A small network was shown many inputs. Here are its activations along a few directions, one row for each input.
In each table, some parts of the input vary, and every possible input appears once, in random order.
A made-up example of a description, with smaller parts first: values(2) and (point or line(9) or (line(6) and ring(8))).
Shared parts are said once, and a part with two or three values counts as separate values.

Other details of the inputs vary at random and push rows far along two fixed directions, the same in every table; ignore that.

Rows:
R1: [-46  -7   3 -44   8 -12  15 -19  11   6 -14]
R2: [  2   0  -5  -9   2  20 -34 -41   4   7  -8]
R3: [ 17   0  27  19  11   2 -32  -2 -14  14 -18]
R4: [ -8   1   3  11  -5 -22 -22 -10  -6  23  -1]
R5: [ 31   7  -8  34  13  24   5 -16  -9  15  11]
R6: [-12  16 -11  -7 -23 -12 -23 -26 -16  -1  10]
R7: [-41  -3 -26 -47 -20  -1  34  21   5 -21  -4]
R8: [ 40   1  36  21   2  -9  12  49   3 -35   8]
R9: [ 31  15  10  44  -9  42 -11   3  12   6 -18]
R10: [ -9   3 -13  15  -7   7 -36 -35   6   7  11]
R11: [ -4 -21  -8   2  24 -23  39  37  -3   7  19]
R12: [-31   1  -9 -42  -7  17   4 -52  22   6  -8]
R13: [  6  20  14  28   0  14  -1  10   1  17 -32]
R14: [ 12 -21  -2 -22   4 -30   9  41   0 -35  13]
R15: [ 12 -10 -11  -2   6 -16  40  41 -14 -17  31]
Each input here is: values(3) and (point or line(4)).
The inputs of R8 and R1 match in every part but the values(3) part. If R14 is changed in the same way as R8 into R1, which row does it become?
Answer: R3
Which other rows does R15 become when the values(3) part takes its other values? List them by row number.
Answer: R5, R11
Which other rows agree with R12 in the values(3) part? List them by row number.
Answer: R2, R5, R9, R10

Rows:
R16: [ -9 -12   4  -8  -1 -23  13  25   7  -5  -3]
R17: [ -7 -20  -4 -22   5  -9   9   3  17  -8   9]
R18: [-5  2 11 -7  4 -2 -5 -6 -4 -6 -1]
R19: [ 43   9  27  39  -3   4 -16  18 -11 -13  -9]
R20: [-11 -10 -14 -27  -8   0   2 -11  11  -6   4]
R21: [-14   5   3 -10   4   2  -9 -15 -11   7 -13]
R22: [ 38  13  25  48  -2   3 -19  28  -8 -11 -11]
R23: [ -1 -24  -8 -15   9 -11   8  14  14  -1   1]
R24: [ 14  -4   9   8   5  -2  28  38   2 -14  -4]
R25: [  6 -15 -13 -11  -3 -21  15  19   2 -16  20]
R26: [ -5  10   1   0   3   8 -12 -30 -12   8   8]
R27: [ -5 -19  -6  -7   0 -16  12  16  20   0   1]
R28: [-9  4 -6 -9 -2 21 15 -9  9  5 -6]
R29: [ -7  25  -7   5  -1  25   6 -24 -14  15  -1]
R30: [-18   9  -5  -2  -5  -2  -4 -20  -5  19   3]
R31: [ -7  18 -10   7  -7  10 -18 -20 -11   9   5]
R32: [ 0 -1 -7  2 -4  3 -9  0 11 -2 -2]
R33: [ -2  11  -2   8   5  10 -17 -27 -17  19  -1]
What is each input in this table made of?
Answer: values(3) and (point or ring(5))
The inputs of R29 and R24 match in every part but the values(3) part. If R30 is changed in the same way as R29 into R24, which row does it become?
Answer: R16
Which other rows does R17 become when the values(3) part takes its other values? List them by row number.
Answer: R18, R26
Which other rows agree with R27 in the values(3) part? List them by row number.
Answer: R17, R20, R23, R28, R32

Rows:
R34: [ -3 -22  -6   0   7 -22   7  15  -2  -9  11]
R35: [ 32 -11  20  22   8 -21   1  29   7  -9  -2]
R36: [-18  13 -16 -12  -9   5   2 -22  -6   5   3]
R37: [ 18  -1   5  17   5  -3 -16   3 -14   0   4]
R38: [-3  6  7 -4  7  1  7  8 -7  4 -3]
R39: [ -5  20  13  16   0  17 -11 -12  -4  16 -17]
R40: [ 34   9  17  35   4  -3 -16   2 -12   6   4]
R41: [-12  22  -6  -6  -2  31 -18 -43 -10   9  -3]
R42: [  5 -12  -4  -3   4   0  21   8   3  -3   7]
R43: [ 23  14  10  44  -1  20  -9 -11  -7  10  -5]
R44: [ 30 -24  -2  17  -2 -19   7  43  10  -8  13]
R45: [-14  15   0 -16  -7  17  -4 -29  -7   4 -15]
R46: [ 20 -16   4  19   9 -18  23  51   6  -7  16]
R47: [  4 -16  -1 -15   8 -35  15  30  10 -11  11]
R48: [  0  21  11   7  -4  25 -19 -19 -11   3 -15]
R49: [ 21  11  16  37  -1  19 -10  -7   0   8 -15]
R50: [-40   2 -21 -43   3  12  12 -33   2  16   6]
R51: [ 25  11  32  37  -6   9 -29  -7  -5  -4  -7]
R52: [  8  13   3   9   1  16  -8  -8 -13  -1   3]
R53: [  4  18   4  14 -11   7 -26 -15 -14  13 -10]
R54: [-24   0  -3 -26  -5   6  13 -14  -1   4  -8]
R55: [ 21  -3   9  19  -2  -9   9  30   6 -14  -7]
R56: [-21 -11  -9 -33   5   2  19   0  13   5   2]
R57: [  5  13   8  10   0  25  -7 -26  -5  12 -16]
R58: [ -6  -6  -2 -14   0  -9  21  14  -3  -7   1]
R59: [  9 -19  -8  -5   7 -14   0  14   4  -5  10]
R60: [-23   2  -6 -23 -12  -2  -7 -26  -2   1  16]
R61: [  6  -4   4   6  -1  -5   4  30   8 -15  -4]
R62: [-39 -10 -24 -34   1  -6   0 -33   3   6   6]
R63: [ 19  30  15  38  -3  18 -25  -5 -15   0 -12]
R64: [-29   0  -2 -34  -8 -13  -1 -15   3  -8  12]
R65: [ 24  -1   4  26   2  -4   2  31  -3 -12  11]
R66: [-1  1 -5  8  7  3  7  4  6  8  6]
R67: [-33   0 -24 -45  -6  -1  18 -21  -4   1   8]
R68: [  7 -19  -3  -6   7 -11  -4  13  10  -6   1]
R69: [  4 -19  -2  -6  -4 -15   5  13  14 -12  21]
R70: [-26  10  -7 -18   2  -3   8  -5  -1   9  -1]
R71: [-28  -7  -5 -32   2  -1  17   2   5   6  -4]
R72: [ 23  -2  24  42   5   1 -23   4 -10  -3 -16]
R73: [ 6 -4  2 -2  6 -7 -5 -8 11  4 -2]
R74: [-19  -9  -5 -30  -6  -7  -1 -15  16  -4   8]
R75: [ 8 -7  4  2  9 -3 17 22 -4  1 11]
R76: [-24  19   1  -4 -10  17  -5 -31  -3  16 -16]
R77: [ 13 -30  -8  -7  -5 -21  10  40  19  -8   7]
R78: [  4  -4 -12   3  -2  -3  11   7   8  -5   5]
R79: [ 0 -3  1  5  6  1  8 11 13  6 -4]
R80: [-17  -8 -11 -33   2   4   9  -2  12  -7   1]
R81: [ 23  10  21  44   5   1 -26  -5 -19   2 -13]
R82: [ -2  -2  -1   2  -1 -14  18  21   2  -6   2]
R83: [  8  24   9  12  -5  15  -9 -21 -18   2 -12]
R84: [  0   1   0  -9   3  -3   6  14  -4 -12   2]
R85: [-18  -7 -15 -26   0  -1   8   5  18  -7   3]
R86: [  1  28   4  16  -7  12 -12 -21 -12   4 -12]
R87: [  4  14   8   9   3   4 -27 -18 -17   5  -8]
R88: [ 14 -34   2  10  12 -23   7  35  15 -17   3]
R89: [-12  21  -5 -13  -5  28 -13 -48  -5  13 -16]
R90: [-10 -21 -19 -25  -8 -23  12  23   4  -1  17]
R91: [ 23  18  10  34  -3  21 -17 -13   0   5 -17]
R92: [-16  21  -3  -6  -5  24  -6 -41 -20  18  -3]
R93: [-46  10 -24 -35  -9   6  10 -36  -3  15   6]
R94: [12  1 -3  5  1  9  5 -4 -2 -4  2]
R95: [ -3 -17 -11 -19   6 -20  10   6  12  -2  15]
R96: [  4 -29   0 -14   7 -27   8  35   9 -18   3]
R97: [ 29   2  18  36  -8   2 -23  15  -5   4 -13]
R98: [  5 -21 -14  -4   4 -15  20  38  17 -19  16]
What is each input in this table made of?
Answer: ring(5) and (values(5) or (values(2) and line(4)))
The inputs of R47 and R40 match in every part but the ring(5) part. If R84 is changed in the same way as R47 into R40, which row does it become?
Answer: R52
Which other rows agree with R79 in the ring(5) part? List them by row number.
Answer: R49, R56, R57, R68, R73, R74, R77, R80, R85, R88, R89, R91
A walk changes only the line(4) part. It starts at R50 and steps to R42. List the rest of the walk in order.
Answer: R94, R41
Which other rows does R40 become when the values(5) part takes its other values? List them by row number.
Answer: R34, R37, R60, R90
Which other rows does R35 become when the values(5) part takes its other values? List them by row number.
Answer: R51, R72, R96, R97
